Each row below is a small network's average activation on inputs in which a field has the value named, seen along a few directions.
Related values have similar rows: they may be neighbours, one step apart, or belong to one group.
In the rows, zero is written as 500.
Strong random noise was added to every row along 15 fixed directions; ignore it. To show where, here is one row again and again, with new noise each time:
[464 582 552 510 450 297 434 426 489 485 481 502 496 301 813 665 528 544
 513 639 685 463 538 415 208 524 541 597]
[680 426 477 333 451 124 394 355 492 361 607 253 453 591 390 458 506 391
 363 587 519 473 339 344 562 320 320 640]
[503 568 588 543 345 385 657 537 581 511 470 512 514 320 536 641 408 354
 408 470 459 306 666 673 210 544 559 374]
[477 580 566 543 547 390 734 423 402 425 525 476 483 560 652 484 496 542
 593 617 484 610 590 492 532 534 527 587]
[438 405 455 394 458 668 504 601 637 579 729 431 509 333 489 525 462 747
 684 426 341 303 530 474 558 404 506 535]
[486 509 430 453 832 352 299 574 631 406 449 369 626 305 712 419 549 277
 377 688 671 572 568 619 266 581 470 331]
[641 564 573 500 430 515 666 539 496 681 574 405 568 671 366 541 529 344
 124 433 523 524 383 606 480 528 274 478]
[387 502 340 525 291 308 455 433 621 565 491 552 649 375  28 482 389 414
 594 549 334 399 555 369 388 310 531 461]
[281 628 268 541 565 496 806 479 491 585 474 554 720 514 407 376 548 266
 492 461 444 717 575 460 334 417 493 411]
[612 372 524 623 401 487 631 482 714 580 830 390 454 431 325 464 503 648
 580 333 436 518 541 721 425 437 615 634]
[625 465 583 612 424 311 404 426 398 513 577 408 584 481 464 600 591 627
 585 360 628 470 526 327 675 560 448 461]
[596 528 667 469 440 545 479 488 517 647 504 474 439 619 325 468 490 608
 386 559 517 388 264 488 676 704 279 592]
[514 575 531 896 525 589 633 494 704 585 614 361 568 524 713 268 651 478
 400 578 696 589 508 556 380 583 547 648]
[411 249 497 394 179 750 539 658 679 572 714 819 183 678 545 438 376 816
 512 412 502 487 376 678 564 530 586 770]
[596 491 645 313 484 458 763 505 444 462 563 442 408 488 504 597 443 513
 510 392 348 332 514 611 568 567 411 463]
[501 555 459 604 219 622 619 513 415 642 581 434 447 636 413 621 406 497
 425 337 386 475 513 568 382 371 547 529]
[539 472 603 508 547 678 386 592 560 479 418 527 384 427 603 556 397 592
 579 680 419 277 560 602 430 502 603 528]


Values of Fesa:
p14: [522 396 434 569 563 626 259 586 443 442 528 452 548 370 683 658 572 627
 661 279 497 428 685 393 514 340 678 381]
p9: [467 574 486 371 512 338 666 400 416 363 437 441 428 588 548 438 484 367
 425 672 409 549 414 379 585 445 404 575]
p5: [493 520 485 446 391 585 537 575 329 444 291 754 441 720 614 607 438 353
 352 464 470 488 583 470 489 400 501 409]
p12: [645 363 740 375 729 615 367 674 608 612 396 957 736 222 465 732 673 618
 385 519 687 381 604 505 623 629 421 329]
p16: [378 360 345 299 591 612 164 642 715 537 698 546 511 372 477 489 440 709
 486 649 476 635 471 499 495 337 511 575]
p20: [545 391 372 419 425 569 721 503 561 315 551 292 374 534 508 369 519 300
 538 266 218 233 498 452 566 245 547 477]
p3: [706 422 677 667 342 551 344 463 515 616 455 732 540 374 207 809 434 731
 684 616 446 324 668 485 474 291 716 624]
p8: [684 470 545 675 524 683 472 470 546 538 470 442 446 482 364 531 510 466
 489 498 454 428 485 650 409 361 670 586]
p11: [595 631 484 641 720 481 388 452 328 648 574 169 583 540 523 628 586 461
 387 364 625 808 438 684 379 667 485 379]
p1: [528 555 536 446 485 635 466 476 768 533 514 380 472 198 611 466 580 488
 413 713 465 115 315 408 275 380 444 714]
p6: [350 545 359 414 139 421 396 460 304 520 499 511 310 588 593 690 360 539
 523 307 477 556 453 506 301 490 541 507]
p18: [519 575 455 617 769 685 767 470 430 378 484 244 506 593 601 237 564 314
 630 286 408 633 607 688 573 542 579 364]
p4: [285 689 457 649 396 535 673 536 499 522 453 421 579 508 485 423 377 398
 465 628 371 528 598 506 526 575 509 380]
p13: [364 708 632 575 355 583 681 535 373 491 333 504 425 569 574 577 312 485
 453 548 331 345 622 582 490 643 547 392]
p19: [576 447 560 373 546 657 387 639 497 568 670 537 441 629 736 696 416 731
 340 747 487 643 547 608 430 266 505 703]
p2: [799 391 674 553 631 610 380 538 511 250 279 479 381 604 677 473 548 354
 354 668 524 244 520 410 632 283 576 540]
p10: [474 361 358 811 258 870 516 661 585 648 615 656 596 584 657 520 623 606
 523 270 593 433 645 346 498 221 690 556]
p15: [581 492 590 246 730 700 566 489 549 700 450 770 638 318 122 634 565 633
 633 537 301 399 433 470 550 416 398 552]
p17: [591 376 588 563 484 505 537 542 623 570 524 796 638 326 398 584 621 542
 548 413 601 467 633 540 486 505 560 450]
p7: [452 633 596 469 326 568 785 554 372 642 625 511 592 594 399 670 405 559
 314 379 391 614 582 629 593 521 421 410]
The values of Fesa form a network in which each value has 4 neighbours.
- Fewest steps between p11 and p12? => 4
- Which values are neighbours of p17? Give them in the order they are listed. => p3, p1, p6, p15
- Which values are neighbours of p14? Give them in the order they are listed. => p5, p16, p20, p13
Each value of Fesa is a pair of two hidden parts, and every pair occurs once (5 first parts, 4 second parts).
- Changing only the second part turns p7 into p8. p19 has the same second part as p7; what does that change turn p19 into? => p10
- Changing only the second part turns p11 into p13. p4 has the same second part as p11; what does that change turn p4 into? => p2
- Changing only the second part turns p14 into p20. p12 has the same second part as p14; what does that change turn p12 into? => p1
- Changing only the second part turns p9 into p16. p6 has the same second part as p9; what does that change turn p6 into? => p5
